A small network was shown many inputs. Here are its activations along a few directions, one row for each input.
In each table, some parts of the input vary, and every possible input appears once, in random order.
A made-up example of a description, with smaller parts first: line(4) and (point or line(9) or (values(2) and ring(5))).
Shared parts are said once, and a part with two or three values counts as separate values.

Other details of the inputs vary at random and push rows far along two fixed directions, the same in every table; ignore that.

Rows:
row 1: [ -3   5 -35  14   4   7   6  -1 -13  21  -3 -12  -7  -3  25]
row 2: [  2 -11   8   3   6   4 -12  -6  -3 -19   5   5 -14   4  -8]
row 3: [ 12  10 -30   7   9   2 -10  -9 -18   5  -1  -2  -7  -7  13]
row 4: [-45  -7  33  16  59  -8  43  33  46 -29  11   8  48  16  16]
row 5: [-26   2  50  -3  31 -26  38  28  27 -35  12   8  89   0   9]
row 6: [-23  13  44  -2  35 -25  42  36  41 -33  15  16  73   4  15]
row 7: [  8  -1 -12   4   8   3 -10  -8 -10  -7   2   2 -11  -1   2]
row 8: [  3 -44  64  10 -37  27 -25 -13  59 -42   3   0 -57   3 -77]
row 9: [ -4   0 -27  12   4   7   6  -2 -10  16  -2 -10 -10  -1  20]
row 10: [-20 -10   5   6   7   6   6   0   6   5  -2  -8 -14   8  -6]
row 11: [ -7  -9 -11   9   4   8   7  -3  -4   4  -1  -5 -13   3   9]
row 12: [ 24 -34  64  -5 -46  20 -49 -17  60 -45   3  10 -62   2 -85]
row 13: [  9  17 -25 -15 -27 -10  -4 -12 -47  34  -7 -20  22 -14  13]
row 14: [ 11  23 -30 -17 -23  -8  -2  -7 -36  37  -4 -10   4  -9  18]
row 15: [  5  11 -15 -20 -23  -6  -3  -7 -29  25  -3  -4   4  -8   7]
row 16: [-36 -12  52  -9  30 -26  38  26  14 -37  10  15  88   1   5]
row 17: [ 16 -47  74   8 -45  31 -41 -14  62 -50   3   2 -67  -4 -88]
row 18: [ 29 -20  40 -10 -57  22 -46 -22  40 -12  -2   6 -65   3 -77]
row 19: [ 16  20 -35  -9  -9  -2  -6  -7 -27  33  -7   2 -14   6  15]
row 20: [-10 -14  -2   9   4   7   7  -2  -1  -2  -1  -2 -14   5   3]
row 21: [  6  -6  -2   3   8   4 -11  -7  -7 -13   4   4 -13   1  -3]
row 22: [  8  17 -23 -19 -23  -7  -2  -7 -33  31  -4  -7   4  -8  13]
row 23: [  6   1  -7 -12 -11   0 -10  -6 -14  14  -3  11 -14  10  -1]
row 24: [-48 -13  36  13  59 -10  45  31  39 -30  10  11  46  19  15]
row 25: [ -5  -5 -19  10   4   8   7  -3  -7  10  -2  -7 -12   1  14]
row 26: [  3   5 -10 -17 -27  -8  -5 -11 -40  23  -5 -14  22 -13   1]
row 27: [  3 -13   1   7   0   9  -5  -2  -6  -6  -1   0 -19  -1   0]
row 28: [ 10   5 -21   5   9   3 -10  -9 -14  -1   1   0  -9  -4   7]
row 29: [ 14  14 -27 -10  -9  -1  -7  -7 -23  27  -5   5 -15   7  10]
row 30: [ 19  25 -45   0   2  -5  -7  -3 -24  22  -9   0  -8  -5  23]
row 31: [  9   2 -27  10   1   8  -5  -3 -17  14  -4  -7 -14  -9  17]
row 32: [-13  10 -28  10   7   6   5   2  -6  28  -4 -19  -7   1  17]
row 33: [ 19  27 -44  -7  -9  -3  -5  -6 -31  39  -8  -1 -13   4  20]
row 34: [ 18  19 -36  -3   2  -5  -8  -4 -20  17  -7   2 -10  -2  18]
row 35: [ 14  30 -38 -15 -24  -9  -1  -7 -39  42  -5 -14   5 -11  24]
row 36: [ 23 -36  48   9 -43  30 -40 -17  48 -32   1  -4 -65  -9 -73]
row 37: [ 13   6 -18  -6   1  -3  -9  -5 -13   5  -4   6 -13   3   8]
row 38: [ 14  30 -40 -11 -28 -11  -5 -11 -53  45  -8 -27  24 -16  25]
row 39: [-36  -6  48 -12  35 -24  40  30  24 -35  13  26  71   7  12]
row 40: [-15  -1 -12   7   7   7   6   0   0  17  -3 -14 -12   5   5]
row 41: [  8  -3 -18   9   1   8  -5  -3 -13   7  -3  -4 -16  -6  11]
row 42: [ 16  12 -27  -4   1  -4  -9  -5 -17  11  -6   4 -12   0  13]
row 43: [ 28 -28  51  -5 -45  20 -47 -18  53 -36   1   7 -62   0 -78]
row 44: [-21   0  27  17  63 -14  30  28  39 -51  14  24  57   4  16]
row 45: [-19  11  34   6  51 -20  40  36  46 -34  11  29  58  17  14]
row 46: [  7  11 -18 -16 -27  -9  -4 -12 -43  28  -6 -17  22 -13   7]
row 47: [ 10   8 -36  12   1   7  -6  -2 -20  19  -5  -8 -11 -12  23]
row 48: [-53 -17  40  11  58 -12  45  29  31 -32   8  14  44  21  14]
Each input here is: line(6) and line(8).
- The inputs of row 34 and row 42 match in every part but the line(6) part. If row 4 is changed in the same way as row 34 into row 42, which row does it become? => row 40
- Change only the line(6) part in row 11. List by row number the other rows that result. => row 1, row 8, row 9, row 20, row 25
- Change only the line(6) part in row 26. List by row number the other rows that result. => row 5, row 13, row 16, row 38, row 46

Rows:
row 49: [ 23  -6  10  -3 -19   5 -33 -18   9 -12  -3  -5 -25  -4 -32]
row 50: [-15  -4  27  -8  24  -8  21  16  26 -13  11  12  15  14  -2]
row 51: [ 11 -11  14  11 -32  19 -16  -8  19   8  -6 -19 -26   0 -28]
row 52: [ 21  11 -54   2 -23  14 -14 -20 -39  50 -19 -19 -47  -2  11]
row 53: [ -6  -6  -6  15  22  -2  13   5 -18  -4   2  -1  12   6  20]
row 54: [  3  -1  26 -11 -38   2 -19  -8  10  12   0 -13 -24  -3 -35]
row 55: [-17 -16  28  15  22   3  21  12  20 -18   8   5  37   4  -5]
row 56: [-15 -13   7   1  19  -2  10  13  13 -18   2  16   6  12   5]
row 57: [-20  -7  17  13  30  -2  10  14  25 -28   5  12   3   0   1]
row 58: [ 26   7  13  -5 -43   7 -16  -2  17  -3   0  -4 -20 -12 -31]
row 59: [ 10   3  -9  -4   9 -11   7   4 -19  -3  -1   8  17  -8  33]
row 60: [-30  -2  26  10  28  -3  24  23  39 -23  10  -7  36   0  12]
row 61: [-11  -7  -5   0  11  -6  15   1 -16 -10   1   4  14   8  18]
row 62: [  3  23 -22  -1  23  -9  10  -1  -9   9   2  10  17  10  22]
row 63: [-13 -14  22  14  29   1   9  19  22 -25   0  14   5   9  -2]
row 64: [ 27   2 -10  -2 -27  12 -28 -11  -5   8   0   7 -35  -7  -8]
row 65: [  8  17 -14   0  11  -6  16   8  -5   5   6  13  12   2  22]
row 66: [-14 -11  33  -9  14  -4  11   8   6 -29   7   7  18   8  -2]
row 67: [ 20  -1   9  -8 -26   2 -31 -14  10  -4  -6  -7 -13 -10 -43]
row 68: [  2  -7  26 -15 -37   8 -20 -16  -2   5  -3  -6 -16  -9 -40]
row 69: [ 22 -19  52  -8 -38   8 -21  -1  46 -32   1   7 -10 -20 -56]
row 70: [-21   5 -10   1  12 -16  25  10 -11  15  -2   0  33   9  32]
row 71: [ 21  -1   6   1 -16  11 -35 -16  16  -7   0   6 -31   2 -31]
row 72: [-12   1 -17  10  25  -6  15   1 -20  -5   7  -8   9  -5  28]
row 73: [-20   8 -30   4  25  -4  19   5 -24  15   7 -13  32 -11  35]
row 74: [-17  12 -19   7  30  -3  22   7  -2   7  -3   0   9   1  31]
row 75: [  22   23 -100  -13  -32    4  -14  -29  -81   85  -21  -21  -48   -2
   40]
row 76: [-10   0  -5  -9  19  -4   6  11 -11   1   4   9   5  11  17]
row 77: [  0  30 -29  -3  17 -19  11   6 -22  14  -3  -4  32   5  27]
row 78: [  2 -16  14  -4 -40  10 -16 -20   5   1  -5  -3 -17  -6 -38]
- The inputs of row 68 and row 76 match in every part but one. If row 78 is changed in the same way as row 68 into row 76, which row does it become? => row 56
- What do these inputs look like to the network? => ring(5) and (values(2) or line(4))
- Change only the values(2) part in row 65. List by row number the other rows that result. => row 62
- Change only the line(4) part in row 61. List by row number the other rows that result. => row 53, row 66, row 72
- List by row number the other rows that have the ring(5) part in common with row 77. => row 51, row 54, row 58, row 60, row 70

Rows:
row 79: [  0  31 -39 -15  -3 -15  10   2 -49  37   4 -15  35 -12  41]
row 80: [  2 -43  44  10 -29  29 -34 -22  28 -28   1 -21 -41 -15 -62]
row 81: [-11   6  40  -5  35 -19  15  28  29 -40  12  28  58   0   5]
row 82: [  7  28 -95 -13  10  -9   2 -10 -95  68 -14  -8 -12  15  76]
row 83: [ 12 -40  45  16 -21  21 -36 -16  38 -59   7   3 -51  -8 -62]
row 84: [  2  20  -2  -2  28 -19   8   8  -3  -9  -3  14  49   6  15]
row 85: [-36  -7  25   3  27 -12  28  19  13 -11   4   7  34  19  16]
row 86: [ -8  14 -41  16  19  -1  24  17 -20  29  -9 -16  18  -4  47]
row 87: [-34  -3   4  11  37  -4  30  20  26  -9   4   6  32   7  15]
row 88: [ 45   2 -24 -24 -72  10 -49 -32 -30  32 -16 -12 -65 -20 -31]
row 89: [ 14  11 -47  -4 -44  16 -33 -30 -43  61 -17 -30 -69  -5 -15]
row 90: [ 10 -20  66 -14 -56   9 -19 -10  52 -30   6  -6 -23 -15 -67]
row 91: [ 14 -12  11   7 -15  19 -25 -14  45 -19   5   8 -51   1 -41]
row 92: [-15 -20  38   1  35 -10  33  25  23 -38   9  34  46  15   7]
row 93: [ -7  21 -43  -3  40  -7  16   5 -35  24  -3   6  -3  15  44]
row 94: [-20   3  45   1  31 -23  32  19  39 -36  14   6  74   8  -6]
row 95: [-20  -3   9   1  11  -9  33  11 -13   3   3   9  39   5  23]
row 96: [ 43  10 -36  16 -35  24 -34 -21  -6  24  -7 -14 -69 -12  -5]
- What do these inputs look like to the network? => values(2) and (point or line(8))
- The inputs of row 83 and row 80 match in every part but the values(2) part. If row 82 is changed in the same way as row 83 into row 80, which row does it become? => row 85

Rows:
row 97: [ -9   1  10  -5  13 -11  12   3   1  -7   6   8  39  -1   7]
row 98: [ 40 -12   3  -3 -69  26 -59 -39  11   2  -4 -15 -91 -10 -67]
row 99: [ 11 -17   3  -1 -30  17 -26 -15   4   4  -5  -8 -39   1 -28]
row 100: [ 22  -5  -1  -6 -49  23 -42 -27  13  18  -8 -13 -70 -10 -48]
row 101: [  2  10 -54  -5  -6   1  -9 -11 -57  40  -9 -13 -18  -1  35]
row 102: [ -6  10 -34  10  12  -1  16   1 -34  25  -3  -8   6   0  30]
row 103: [ -2  -2  29   1  -9  -6  -3   3  22 -14   0  -3  11   0 -23]
row 104: [  4   7 -30  -1  11  -5   6  -5 -23  12  -3   1   0   8  23]
row 105: [  6   7 -19 -10  -7  -8   6   0 -29  18  -5   6  10  -3  18]
row 106: [-2  9  6 -2  2 -8  7  2 -2  2  6 -2 27  0  7]
row 107: [ -4   0  28  -3   4  -9  13  14  14 -14   3  13  23   5   2]
row 108: [-17   3   9   6  30  -7  23  14  26 -19   5  15  22   9  13]
row 109: [ -9  -3  17  -3   5 -10   6   4   9 -12  -2   4  27  -2  -8]
row 110: [-19  -8  11   9  26  -1  18  10   3 -20   3   3  18   2  19]
row 111: [ 11 -10  17   8  -3   6 -18  -2  21 -24   4   4 -20  -7 -20]
row 112: [ -8  -1  32  -4   9  -5  14  12  29 -21  12  -1  32   1  -6]
row 113: [  2 -14  39  11   2  10  -6   9  57 -36   6  10  -7  -3 -30]
row 114: [ -1   5 -19  -5  13  -3   2  -3 -22  15  -4  -1  -2   6  16]
row 115: [  8  20 -47  -3  -5   3  -9 -11 -43  44 -10 -11 -21   2  22]
row 116: [  8  16 -38   2  -2   2  -1  -8 -27  25  -6  -4 -12   7  19]
row 117: [-14 -10   3   8  23   0  18   7  -2  -9  -1   1  17   5  17]
row 118: [  0  -1  14 -10  -4  -6   6   7   0 -10   4  11  10  -2  -3]
row 119: [ -2   9 -23  -4  16  -6   2  -2 -29  15  -1  -2  -5   3  22]
row 120: [ -6   5  10  -8   9 -11  20  16   5  -5   3   7  27   2  18]
row 121: [-10  -6  35  -3   2  -4   3   7  26 -28   3   5  20  -4 -24]
row 122: [  0   3 -31   7  -6   4   3  -7 -23  25  -3 -13 -16  -8  16]
row 123: [  7   2   8  -6 -23   1 -10  -3   9   3  -4 -15  -9  -7 -21]
row 124: [-20  -5  10   7  24  -4  18  16  11  -8   5   8  21  12  11]
row 125: [  2   1   8  11  17   3   6  12  18 -14   2   8   9   3   0]
row 126: [ 14 -16  19   7  -4   9 -16  -2  27 -22   1   5 -16  -2 -26]
row 127: [  4  19 -37 -11  -5  -5  -2 -10 -45  29   0  -8  12  -9  25]
row 128: [-13 -14  21   4   3   4   3   8  31 -14   5   4  -3   3 -15]
- The inputs of row 103 and row 109 match in every part but one. If row 125 is changed in the same way as row 103 into row 109, which row does it become? => row 126
- What do these inputs look like to the network? => line(4) and (values(3) or line(5))
- Change only the values(3) part in row 106. List by row number the other rows that result. => row 103, row 107
- List by row number the other rows that have the line(4) part in common with row 113. => row 100, row 108, row 112, row 120, row 122, row 123, row 128
